Here are a small network's activations along a few directions, averaged over the inputs that share one value of a field.
Related values have similar rows: they may be neighbours, one step apart, or belong to one group.
In the rows, zero is written as 500.
Random noise pushes rows far along 7 fixed directions. That doesn't count. These rows show it; they differ only by the noise:
[349 368 502 505 491 455 561 377 542 488 507 353 502 369 364 519 441]
[519 568 464 424 383 392 497 399 508 458 618 737 466 674 500 651  82]
[407 684 435 198 304 477 420 624 399 634 713 549 306 664 635 812 303]
[578 676 473 412 421 466 342 555 418 586 598 718 425 544 440 530 273]
[377 603 550 140 431 359 537 530 450 721 501 298 424 423 532 652 617]
[470 458 553 364 475 451 444 506 583 551 571 563 461 575 614 540 481]
[342 287 540 400 442 486 613 434 577 498 584 437 392 635 635 636 497]
[549 546 530 505 474 599 477 635 372 641 507 498 377 551 479 420 654]
[570 661 520 492 462 562 486 644 506 561 519 446 558 621 603 461 592]


Values of G:
g5: [461 362 470 491 492 374 517 440 561 450 435 582 442 462 453 570 443]
g7: [552 464 543 434 535 461 745 386 397 437 413 564 425 607 565 658 443]
g2: [530 730 511 232 612 368 163 479 570 622 492 583 626 127 463 468 543]
g4: [383 530 434 299 499 488 331 534 484 524 552 496 408 378 641 704 508]
g10: [471 478 471 685 596 534 490 442 441 488 497 390 525 228 236 367 443]
g6: [664 638 438 640 540 541 529 596 310 487 362 617 473 545 490 417 574]
g1: [292 455 500 318 520 511 400 451 625 518 588 443 469 293 547 639 544]
g3: [459 454 499 459 510 436 319 399 523 485 600 589 499 351 322 506 273]
g9: [619 465 519 507 558 336 467 460 419 511 367 573 545 347 307 339 545]
g8: [399 484 376 487 403 536 431 565 512 446 585 379 484 493 491 595 444]
The values of G form a ring.
Going along G from g10 by way of its neighbour g3, in what order are g5, g7, g1, g8 met?
> g8, g5, g7, g1
How many steps from neighbour to neighbour lead from g4 to g9, at the fewest?
> 3

Values of K:
k3: [554 564 476 533 524 511 597 619 591 414 424 324 641 534 758 506 777]
k7: [486 657 394 607 433 426 300 512 780 347 614 421 853 443 483 443 268]
k10: [471 747 449 229 381 424 521 362 406 478 535 533 619 563 499 746 228]
k6: [497 650 346 588 504 527 361 726 318 614 471 184 476 230 185 445 573]
k1: [577 380 699 877 635 379 699 221 636 340 187 369 820 221  50  51 424]
k5: [540 661 414 523 457 611 327 558 539 448 518 755 501 680 783 593 462]
k8: [543 533 485 685 611 648 396 514 493 440 469 544 559 347 400 459 486]
k9: [356 235 457 720 497 651 636 315 410 451 612 462 334 388 233 448 389]
k4: [665 638 682 460 650 311 513 363 406 785 291 469 577 144 122 135 627]
k2: [724 587 441 460 552 573 115 868 515 476 662 963 388 700 725 453 474]
The values of K form a ring.
Going along K from k3 by way of its neighbour k2, in what order are k10, k5, k8, k4 met?
> k4, k10, k8, k5
How many steps from neighbour to neighbour lead from k9 to k7, at the fewest?
> 3
